Each row below holds a small network's activations on one input, seen along a few directions.
Each table varies a few parts of the input and shows all the possible inputs, shuffled.
Descriptions start from the smaller parts, as in this example, which fits no table here: ring(5) and (point or line(11) or (values(3) and line(6))).
Shared parts are said once, and a part with two or three values counts as separate values.
(in the rows, 128 means zero)

Other details of the inputs shift rows strongly along three fixed directions, in all tables alike. That doesn't count.

Rows:
R1: [134 143  85 152 110 132 122 135 141 124 177 190 135]
R2: [113 140 130  87 125 139 148 112 111 110 152  81 135]
R3: [136 119 144 165 144  95 167 121 134  98  76  56 104]
R4: [134 165  75 137 116 150  75 103 140  97 138 165 121]
R5: [128 124 151  89  99 126 118 131 109 150 144 111 153]
R6: [133 123 157 102 130 135 142 132 134 155 107 151 108]
R7: [119 121 131 140 149 113 183 122 112 104 119  97 120]
R8: [119 120 129 112 123 178  85 135 122  88  87 129 139]
R9: [133 126 106 130 112 102  98 111  93 156 160 179 133]
R10: [128  88 150 130 123 163 110 151 133  93  72 177 130]
R11: [138 105 151 168 165 105 170 123 167 143 116  88 124]
R12: [131 140 138 128 132 127 174 152 128 162 139 118 141]
R13: [126 147 142  90 121 151 167 137 123 146 139 142 148]
R14: [126 127 152  93 128 147 147 151 132 168 143 141 126]
R15: [127 135 109 171 148  96 106 119 132 149 145 159  94]
R16: [135 113 147  95 140 139 151  99 132 111 157 125 150]
R17: [144 130 156 116 120 132 118 144 152 160 110 112 114]
R18: [113 130 122 133 151 162 147 150 138 117 116 127 124]
R19: [151 174  89 138  99 126  98 121 131 153 176 148 145]
R20: [130  98 144 145 158 111 154 127 148 135 126  96 147]
R21: [143  81 182 153 171 127  96 123 137 106  13 152  52]
R22: [174  98 133 190 145  88  72 101 126 135  35 190  47]
R23: [142 157  86 148  92 128 109 130 154 120 188 154 145]
R24: [127 127  90 176 129 102  78 103 108 118 109 120 108]
R25: [ 99 125 116 105 139 161 152 155 114 116 145 120 156]
R26: [123 142 125 154 139 124 159 144 149 121 121  67 128]
R27: [117 137 127 120 140 163 111 138 146 126 109 100 114]
R28: [102 114 130 142 142 116 179 138 101 115 126  88 146]
R29: [129 127  83 131 106 153  81 140 130 109 154 218 145]
R30: [137 150 112 164 129  85  92  97 142 134 131 135  93]
R31: [114 121  84 182 143  85 122 104  90 131 137 128 112]
R32: [ 98 136 127 113 148 128 186 123 121 135 146  95 125]
R33: [143 121 151 112 108 156  91 138 118 124  80 132 143]
R34: [127 137 104 164 128  78  89 117 126 143 152 119 118]
R35: [119 116 147  81 124 142 135 153 116 163 143 142 144]
R36: [105 134 116  95 128 158 111 140 122 125 141  98 146]
R37: [112 120 129 116 156 187 108 143 137 124  92 149 101]
R38: [125 130 131  81 120 178 111 157 113 141 127 171 159]
R39: [142 126 149 109 128 132 155 128 108 131 114 137 130]
R40: [114 116 135 133 155 109 176 115 106 120 119  91 107]
R41: [150 125 157  72 105 162  83 118 125 126 109 155 117]
R42: [140 143  94 129 133 128 111  82 146 125 182 174 142]
R43: [144 133  88 189 102  74 127 132 141 124 161 117 141]
R44: [137 132 141 122 105 144 142 138 166 104 118 126 133]
R45: [138 138  93 186 118  76 164 116 140 124 155 155 120]
R46: [119 137 133 129 141 135 134 120 146 120  93  87 105]
R47: [116 130 120 147 135 116 151 148 132 117 121  65 143]
R48: [138 111 105 181 141  74 130  88 121 131 160 124 144]
R49: [159 165  98 157 104 107  99 105 135 141 127 149 119]
R50: [148 162 103 121  97 108  93 100 133 155 166 159 122]
R51: [132  97 174 168 173 110 126 130 155 128  29 133  58]
R52: [120 157  72 160 135 106 146 105 119 118 169 148 125]
R53: [124 132 157 114 129  93 150 112 120 125 148  79 122]
R54: [144 143 149 104 105 115 168 123 113 134 144  83 151]
R55: [120 126 140 118 119 114 172 138  91 149 146 113 165]
R56: [135 142 133  81 103 176  90 151 126 136 125 142 163]
R57: [129 118 138  84 110 167 141 135 126  90 143 176 145]
R58: [109 100 158  96 142 161  90 134 110 118 102 165 121]
R59: [100 116 117 140 154 113 162 141 111 141 135  90 129]
R60: [119 136 154 134 139 105 145 139 149 147 138  76 118]
R61: [113 121 153  77 118 166  72 129 115 114 125 141 140]
R62: [124 114 145 127  98 119 158 146 129 108 142  92 166]
R63: [150 112 152 116 108 153 113 132 152  83  89 141 122]
R64: [128 128 147  79 106 142 113 148 128 157 142 115 150]
R65: [ 97 122 140  96 140 125 146 146 114 146 169 121 147]
Each input here is: ring(5) and (point or (values(2) and ring(6))).
Q: The inputs of R46 and R2 match in every part but the ring(5) part. If R51 is changed in the same way as R46 into R2, which row does it become?
A: R21
Q: The inputs of R18 and R52 match in every part but the ring(5) part. If R23 is changed in the same way as R18 into R52, which row does it become?
A: R44
Q: Change only the ring(6) part in R18. List by row number the other rows that result.
A: R1, R12, R14, R15, R37
Q: Change only the ring(5) part in R38. List by row number the other rows that result.
A: R12, R13, R39, R55
Q: Change only the ring(6) part in R23. List by row number the other rows that result.
A: R17, R19, R26, R27, R60
Q: Change only the values(2) part in R65. List by row number the other rows that result.
A: R34

Rows:
R66: [111 108 158  87 148 175 158 120 129  68 106 122 130]
R67: [122 138 118 104 135 216  94 141 178  90 106 169 124]
R68: [129 150 107 165 137  82 186 125 150 170 191 129 126]
R69: [132 122 143 194 150 103 138 160 171 138  43  42  91]
R70: [131 102 125 133 162 153  64 104  98 113  59 220  74]
R71: [ 96 133  93 139 154  83 172 113  71 161 203 129 136]
R72: [128  81 208  99 135 104 198 134 120 132 103  92 134]
R73: [143 176  70 164  96 119 101 124 154 128 171 135 135]
R74: [ 90 104 134 113 169 173 136 142 109  92  88 105 121]
R75: [149  92 195 154 135  67 140 132 116 165  45  69  99]
R76: [135 151 122 118  82  89 174 148 120 176 222 118 188]
R77: [124  98 168 176 190  88 153 130 143 168  54  81  60]
R78: [134 127 211  59 120 126 186 136 146 157 130  70 131]
R79: [119 170  93 114 112 120 193 109 144 115 229  95 166]
R80: [166 151  75 193 128  76 109  84 146 148 161 200  91]
R81: [132  90 128 137 145 150  41 128 101 132  60 202  95]
R82: [114 156 136  24 106 226  75 165 136 159 162 182 156]
R83: [143 167  99 124 106  88  84  90 103 171 175 148 111]
R84: [ 99 118 118  63 122 214  64 140  99  88 126 157 158]
R85: [107  97 189  78 122 149 221 184 128 143 138 103 179]
R86: [127 156 109 144 135  84 169  80 144 113 193  84 124]
R87: [134 177  80 127 102 113  74  89 114 126 168 117 125]
R88: [ 98 138 152  56 144 189 135 122 134 100 129  91 133]
R89: [129 156  86 109  90 121  86 138 105 175 213 173 173]
R90: [ 94 104 147  91 162 179 158 168 116 136 117 159 136]
R91: [171 161  75 209 108  71  85 115 151 172 144 182  94]
R92: [179 132 140 134 111 154  59 129 164 137  58 200  86]
R93: [152 102 160 203 125  94 151 163 168 121  39  60 119]
R94: [137 126 134 168 147 129  74 133 149 127  40  84  77]
R95: [145 129 134 120 137 159  27 128 134 157  63 177  75]
R96: [162 125 154 157 129 118  92 108 170 103  46 100  77]
R97: [109  94 177 130 162 133 231 172 137 136  98 113 132]
R98: [119 141  73 141 109 103  95  91  81 100 174 136 146]
R99: [ 94 160  64  92 123 146 121  91  73  91 219 154 161]
R100: [134 145 132 130 138  67 180  84 132 156 201 118 115]
R101: [125 141 101 172 117  66 124 120 104 146 153  54 142]
R102: [ 81 129 103  60 140 240 104 157 119  82 145 177 164]
R103: [110 142 120  50  93 225  60 165 130 109 148 151 186]
R104: [ 99 143 129  33 138 231  92 152 143 144 167 199 145]
R105: [129 115 198  79 107 132 174 137 141 107 115  40 161]
R106: [116 103 130  89 127 192  74 159 115 132 109 207 144]
R107: [148  99 136 133 153 150  76  96 125 101  71 234  77]
R108: [149 140  96 207 111  32 109  92 104 134 124  69 117]
R109: [154 151 119  90  79 103  91  93 107 149 209 176 157]
R110: [147 139  47 216 129  90 118  90 122  84 145 181 112]
R111: [134 143 166  97 106 147 187 153 163 117 119  50 151]
R112: [150 104 124 140 142 165  95 124 132 104  69 241  95]
R113: [102 130  84 163 123  95 161 142 107 123 181  86 168]
R114: [142 122 168  83  92 176 132 155 150  98  99 100 167]
R115: [ 81 134 151  84 156 175 195 165 158 124 146  48 154]
R116: [138 140 104 195 156  33 140  78 115 169 146 117  75]
R117: [119  98 174 107 118 145 209 160 136  90 105  64 168]
R118: [ 88 166  89 106 140 120 162 111 115 136 228  68 152]
R119: [119  95 139 202 167 116 195 155 153  92  55  90 106]
R120: [165  76 162 178 132 107 127 139 139 121  31 169  96]
R121: [149  94 165 160 141 107  74 141 122 163  36 123  89]
R122: [127 138  69 166 101 118 122 129 122 101 177 155 162]
R123: [149 120  82 189 124  57  70  81  79 143 130 190  98]
R124: [129 127 113 151 112  70 169  97 108  99 180  89 151]
R125: [144 111 202  79  98 127 194 165 137 153 121  86 168]
Q: What is each input in this table made of?
A: values(2) and ring(5) and ring(6)
Q: The inputs of R121 and R81 match in every part but the ring(5) part. If R103 is changed in the same way as R121 into R81, which row does it become?
A: R113
Q: The inputs of R82 and R104 match in every part but the ring(5) part. If R91 is changed in the same way as R82 into R104, which row does it become?
A: R68
Q: Change only the values(2) part in R98. List by row number the other rows that result.
A: R123
Q: A walk changes only the ring(5) part. It starts at R111 and steps to R79. List the rest of the walk in order.
A: R110, R117, R114
Q: Change only the values(2) part in R82. List by row number the other rows that result.
A: R69
